These are the activations of a small neural network, seen along a few directions. Each row is one input.
Each table varies a few parts of the input and shows all the possible inputs, shuffled.
A made-up example of a description, with smaller parts first: one of 8 places around a ring, together with either a single point or one of 9 places along a line or (one of 3 separate values, together with one of 6 places along a line).
Shared parts are said once, and a part with two or three values counts as separate values.

Other details of the inputs vary at random and push rows far along two fixed directions, the same in every table; ignore that.
To show where, the next rows are all for the same input, with only those details redrawn:
[-21  11  -6  21  52  24  -1  23   4   3  16]
[ 64  -8   3 -16 -30  -3  11 -20 -18 -19 -13]
[ 41 -10  -2 -10 -31  -9  12 -11  -4 -11  -2]
[ 62 -10   5 -16 -28   1  15 -18 -19 -16 -11]
[ 63 -10   5 -16 -31  -2  12 -19 -18 -19 -12]
[-31  -6 -33  16 -40 -44   0  14  48  10  32]
[ -7  21   1  20  84  48  -5  22 -16   1   5]
[ 41 -11  -1 -10 -35 -11  12 -12  -3 -12  -2]

A family of inputs:
R1: [-47  -5 -12   2 -32 -49   7  -5  67  16   7]
R2: [-45  -7 -30  37 -16 -39   2  23  29  21  26]
R3: [-27  26   5  12  78  60 -14   2 -29  -6  14]
R4: [ 29   2  -1   5 -39 -14   7 -19 -28   2   7]
R5: [-66 -14 -41  18 -38 -47  -7  11  59   8  37]
R6: [-35  32  -1   1  79  61 -17  10 -40 -13  12]
R7: [ 45  -9  39 -12  -1 -17  16 -13 -16   7 -41]
R8: [ 40 -12  31 -27 -25 -26  16 -14  15   3 -24]
R9: [ 35 -13  33 -33   5   0   8 -27  -4  -4 -39]
R10: [-47  15 -28  19 -23 -24  -8  10  35  15  49]
R11: [-28  15  13   4  80  52 -26   5 -31  -7  13]
R12: [-21  11  -6  21  52  24  -2  23   4   2  16]
R13: [ 51   6  28 -19  -1   0  23 -19   0  -1 -31]
R14: [-67 -35 -43  56 -80  29 -52  54  19  46 -33]
R15: [ 16  -5  12 -36 -30 -14  19 -21   5 -11 -28]
R16: [ 18   0   9 -34  -7  17 -15 -19 -43 -26  -5]
R17: [-43  10 -17   5  51  28 -11  21  -7 -12   7]
R18: [-62   1 -28  14 -42 -53 -21  16  50  19  57]
R19: [ 47   1  30  -4  -5 -12  26 -17 -14   6 -39]
R20: [-20  19  15  26  78  38 -17  20 -45  11  12]
R21: [ 14 -16  20 -44 -26 -20  10 -17   3 -10 -30]
Describe the family of inputs behind these rows. -> either a single point or (one of 4 places along a line, together with one of 5 places along a line)

A family of inputs:
R22: [  9 -17 -13  -2 -45 -31  13  -9  20  -9   1]
R23: [-70   5 -25  28  16  36 -33  29  -6  17   7]
R24: [-71   2 -31  37  23  41 -40  42  -4  15  20]
R25: [ 15 -13   1 -30 -78 -49  10 -29   6  -8   1]
R26: [  3 -11  -5   2 -45 -36  13  -6  15   3   9]
R27: [ 18  -2 -14  -3 -42 -26   6  -9  11  -1  19]
R28: [-54   6   7  21  47  -2 -11  23  22  28   4]
R29: [ 53  11  13 -11  35  39  12  -5 -44 -15 -12]
R30: [ 27 -16  -1  -5 -68 -41  13 -22  10   1   7]
R31: [ 34   7  28   2  61  44   9  -3 -52  -9 -22]
R32: [-70   7  -9  21  61  11  -7  38  41  22   4]
R33: [-42  13 -11  29  38  13  -2  21  21  14  25]
R34: [-63  21 -12  34  61  14  -9  33  36  21  17]
R35: [ -5 -17   4 -10 -47 -44   8  -2  28  14 -10]
R36: [  4 -14  -9 -18 -70 -50   2 -11  16  -8  20]
R37: [  7 -21  -3 -14 -54 -37   8 -11  38   6 -10]
R38: [ 16 -11  -8  -9 -55 -36  13  -8  28  -2 -10]
R39: [-63  19  -2  34  57  -1  -9  35  20  23  12]
R40: [ 40  15  36  -4  60  45   9  -1 -47  -3 -35]
R41: [ 16  -8 -18  -2 -38 -28   3 -11  12  -6  14]
R42: [-62  13 -14   8  45   7  -9  15  18   1  15]
R43: [ 57   5  27 -32  28  41   5 -34 -51 -28 -31]
R44: [ 60  12  26  -8  46  44   6 -15 -59  -9 -11]
R45: [  5 -13 -13   3 -42 -30   8 -10  24  -3   9]
R46: [ 70   7  25 -16  29  35  14 -16 -61 -16 -20]
R47: [-57   3 -37  46  12  31 -34  41  -4  22  18]
R48: [  6 -18  -1 -16 -59 -40  12  -3  34   7 -12]
R49: [ 57   8  12 -12  34  40   9 -15 -40 -17 -12]
R50: [ 60   8  14 -15  44  47  13 -10 -48 -21 -21]
R51: [ 15 -12   0 -15 -58 -41  -5 -19   2 -10  17]
R52: [ 44  14  38 -24  46  47   3 -27 -61 -15 -23]
R53: [-52  14 -18  29  38 -11  -7  28  12  15  33]
R54: [ 59  11  31 -33  26  46   8 -31 -54 -22 -27]
R55: [ -1 -20  -2  -9 -40 -35   3  -7  35   6 -11]
R56: [ 15 -15   1 -28 -76 -52   8 -30   2 -10  -2]
R57: [ 10 -24  -1 -17 -50 -38   9  -8  29   0 -21]
R58: [ 40   7  29   4  54  43   6 -11 -50  -6 -18]
R59: [ -1  -2  -1   5 -46 -41   4  -6  24  14   6]
R60: [-55  11  -7  15  43   0 -16  25   6   4  30]
R61: [  9  -5  -9 -15 -48 -25  -2 -11  14 -10  21]
R62: [-59  10   6  23  56   7  -9  27  25  31   8]
R63: [-56  11 -19  12  42   9 -12  26  24  -1  29]
R64: [ 47   7  28 -19  31  36  -2 -17 -50 -17  -7]
R65: [ 56  10  30 -36  27  45  12 -26 -54 -25 -31]
R66: [ 46   9  23 -29  31  44   6 -29 -42 -23 -24]
R67: [ 27 -10  -3 -12 -72 -41  16 -12  22  -2 -10]
R68: [ 54   7  38 -28  26  34   3 -35 -62 -19 -27]
R69: [-57  17  -3  34  40  -9 -12  26  24  26  18]
R70: [  2  -8 -10 -25 -53 -31   9 -21  18 -13   1]
R71: [-56   6 -23  45  15  32 -32  41   6  25  -2]
R72: [ 62   3  24 -10  40  52  14 -18 -43 -18 -27]
R73: [  4 -28 -26  16 -90 -10 -13   1   0   5  -6]
R74: [ 32 -16 -17 -14 -62 -40  12 -17   9 -14   4]
R75: [ 13 -15 -14  -5 -70 -41  17 -10  26  -3   8]
R76: [  8 -14 -13 -18 -45 -30   0 -10  14 -19  10]
R77: [-50  13 -16  13  40  11 -15  20  24   1  33]
R78: [ 29  -7  -1  -9 -67 -36  11 -16  21   2  -5]
R79: [ 29 -12  14   2   9  61 -20  10 -44   4 -51]
R80: [ 47   4  19 -21  35  41  -3 -17 -42 -28 -13]
R81: [-60   3   3  19  43  -8  -7  30  26  26   1]
R82: [ 10 -11 -13 -21 -64 -37   4  -9  18 -13  17]
R83: [-67  13  -4  24  56  12 -10  35  39  29  13]
R84: [  2  -7  -8   2 -41 -36   2  -6  30   3  -2]
R85: [-41  15 -12  29  42  -3 -12  20   5  16  34]
R86: [-60  13 -14  29  46  -1  -7  33  35  15   9]
R87: [-51   8 -18  27  43  10   1  27  28   9  20]
Describe the family of inputs behind these rows. -> one of 6 places along a line, together with either a single point or (one of 2 separate values, together with one of 5 places along a line)
The inputs of R66 and R77 match in every part but the place on the line of 6. If R68 is changed in the same way as R66 into R77, which row does it become? -> R51
Change only the choice among 2 separate values in R26. List by row number the other rows that result. -> R30
Which other rows agree with R78 in the place on the line of 6? List them by row number. -> R34, R38, R39, R40, R59, R67, R69, R71, R84, R86
Change only the place on the line of 5 in R46. List by row number the other rows that result. -> R29, R50, R53, R74
Start at R31 and move only the place on the line of 5, one step at a time. The first step leads to R26. Which rows follow, in order? -> R75, R87, R22
Start at R79 and move only the place on the line of 6, one step at a time. The first step leads to R71. Which rows follow, in order? -> R73, R47, R24, R23

A family of inputs:
R88: [-22 -14  10 -26  20  58 -39   2 -46  17 -61]
R89: [-25 -32   6   4 -89   6 -28   9  -1   3 -49]
R90: [ 27 -24 -16   3 -75 -40   3   0  -4   2  17]
R91: [ 42  22   2   3  26  47   2 -15 -58 -21 -17]
R92: [-49   9  -5  41  27 -12 -17  29  41  37  24]
R93: [ 21 -25 -20  -1 -68 -36   8 -13  36  -4  -5]
R94: [-60   9 -16  12  40 -16 -15  38  40   7  19]
R95: [ 15  -3 -22  -5 -82 -19   0 -14  13  -1  23]
R96: [-69  26   1   5  29   1  -5  18  41  24  31]
R97: [-64  11 -20  14  29  -6  -8  13   4  -3  33]
R98: [ 16   1 -13 -25 -68 -36   3 -31  -6 -24   8]
R99: [ 47  26  25   0  29  35  16 -19 -41  -1 -36]
R100: [-58   8   4  13  35 -22   5  16  18  18  16]
R101: [ 41   0  30   9  36  23  11   5 -35  13 -22]
R102: [ 48  12  42 -22  39  18   2 -13 -40  -8 -29]
R103: [ 29 -11   4  -5 -69 -28  12 -28  20  10  -4]
R104: [ 33  10  18 -16  37  29 -12  -2 -50 -19  -4]
R105: [ 24  -6  18 -21  47  26  16  -1 -31 -21 -26]
R106: [-48   8 -27  34  28 -10 -12  47  42  19  16]
R107: [ 31  21  25  -4  20  43  10  -7 -18  12 -14]
R108: [ 30 -17  18 -22 -58 -48  -1 -26  17   0  -3]
R109: [ 45   7  10   1  28  59  -4 -16 -50 -13  -8]
R110: [-57  18 -20   2  29  -6   0  17  34  -3  11]
R111: [-45   7 -23  40  24   5 -28  31  17  19  40]
R112: [-60   8 -10  42  27 -18   6  29  27  35  19]
R113: [ 23  17  15 -26  27  50  -5 -14 -38 -18   6]
R114: [-36   0 -17  32  33   3 -16  35  39  17  14]
R115: [-61   5 -16   6  37   6  -8  17  44   4  22]
R116: [ 45   9  28   4  36  33  21 -18 -46   0 -36]
R117: [ 25   2  17 -16  39  31   5  -7 -59 -21  -6]
R118: [ 18 -15  12 -22 -56 -45   7 -34  20  -3  -2]
R119: [ 28 -15   2   1 -66 -38  10 -26  21  10  -5]
R120: [-59   8 -32  41  20   3 -21  23  23  15  41]
R121: [ 31  -2  21 -16  40  30  -4   2 -56 -16  -2]
R122: [ 31 -30 -14  -6 -68 -39  26  -5  14  -6 -13]
R123: [ 33  -8 -21 -11 -76 -33  19 -18  19 -13 -18]
R124: [ 18 -20  -5 -18 -62 -39 -15 -18   7 -11  20]
R125: [ 38   2  20 -19  38  43  -8 -24 -51 -25  -8]
R126: [ 18 -24 -23  -2 -72 -42  23 -12  25  -8 -12]
R127: [-39  15 -24  36  23   1 -21  36   7  16  33]
R128: [ 18  -9  -6 -39 -65 -22  12 -18  30 -12   2]
R129: [ 43 -10  14   2  41  35  12  17 -29  -5 -27]
R130: [ 45   1  11   5  32  43  10  -1 -67 -12 -13]
R131: [ 33  11   6  -9  22  51   9   3 -10  -4 -17]
R132: [ 15 -14 -24   5 -74 -36  11 -17  -5  -9  10]
R133: [-55   9 -16   9  25   9 -19   7  16   1  39]
R134: [-67  31  -3  12  35 -14  -1  10  27  14  16]
R135: [-71  15   0  13  35  -5  -8  11  41  21  28]
R136: [ 17  10  30 -13  41  15  16 -21 -34  -9 -24]
R137: [ 31   1  41 -14  47  17   8  -4 -37  -2 -21]
R138: [ 35  -4  22 -18  46  30  -7  -4 -18 -18 -22]
R139: [-45  19  -6  39  32 -13 -11  35  29  36  17]
R140: [ 18 -20 -19  -6 -67 -25   9 -13  37  -3  -2]
R141: [ 25 -25  -7 -31 -65 -46  22 -28  13 -25 -15]
R142: [-61   2 -17  11  41  -3 -11  18  43   3  20]
R143: [ 17 -31  -5 -25 -60 -54  11  -2  24 -11  -2]
The inputs of R134 and R99 match in every part but one. If R141 is changed in the same way as R134 into R99, which row does it become? -> R126
The inputs of R137 and R101 match in every part but one. If R121 is changed in the same way as R137 into R101, which row does it become? -> R90
Describe the family of inputs behind these rows. -> one of 2 separate values, together with either a single point or (one of 3 separate values, together with one of 9 places around a ring)
Change only the choice among 3 separate values in R107. List by row number the other rows that result. -> R95, R131
Change only the choice among 2 separate values in R107. List by row number the other rows that result. -> R96
Start at R97 and move only the place on the ring of 9, one step at a time. The first step leads to R117. Which rows follow, in order? -> R121, R104, R124, R125, R133, R113, R98

A family of inputs:
R144: [ 18   0  -2 -21 -24   0   4 -17  -3 -15   5]
R145: [ 28 -11  -7 -17 -38 -15   9 -18  -6 -19   3]
R146: [-53   0  -7   9   1 -26  -5  10  39  15   9]
R147: [ 36   9  28 -18  45  42   8 -11 -26 -10 -34]
R148: [ 30   5  19 -21  26  33   0 -19 -40 -17 -14]
R149: [  5  -3  -1  14 -17 -20  11   3  15  14   6]
R150: [ 7  1 -7  5  1 -1 -2  2 -2 -7 15]
R151: [ 18 -26 -15   3 -76   5 -16   0 -12   3 -26]
R152: [-54  17  -7  35  79  19  -6  40  25  22  14]
R153: [  7   8  16   1  66  38   6   9 -18  -3 -21]
R154: [ 20  -5   7 -19 -26 -12  -3 -18 -21  -9   1]
R155: [ -8   2 -24  15 -47 -38   2   2  20   5  32]
R156: [-54   2   1  14  10 -24  -8  17  29  22  11]
Describe the family of inputs behind these rows. -> either a single point or (one of 2 separate values, together with one of 6 places along a line)
Change only the place on the line of 6 in R149. List by row number the other rows that result. -> R146, R147, R152, R153, R156
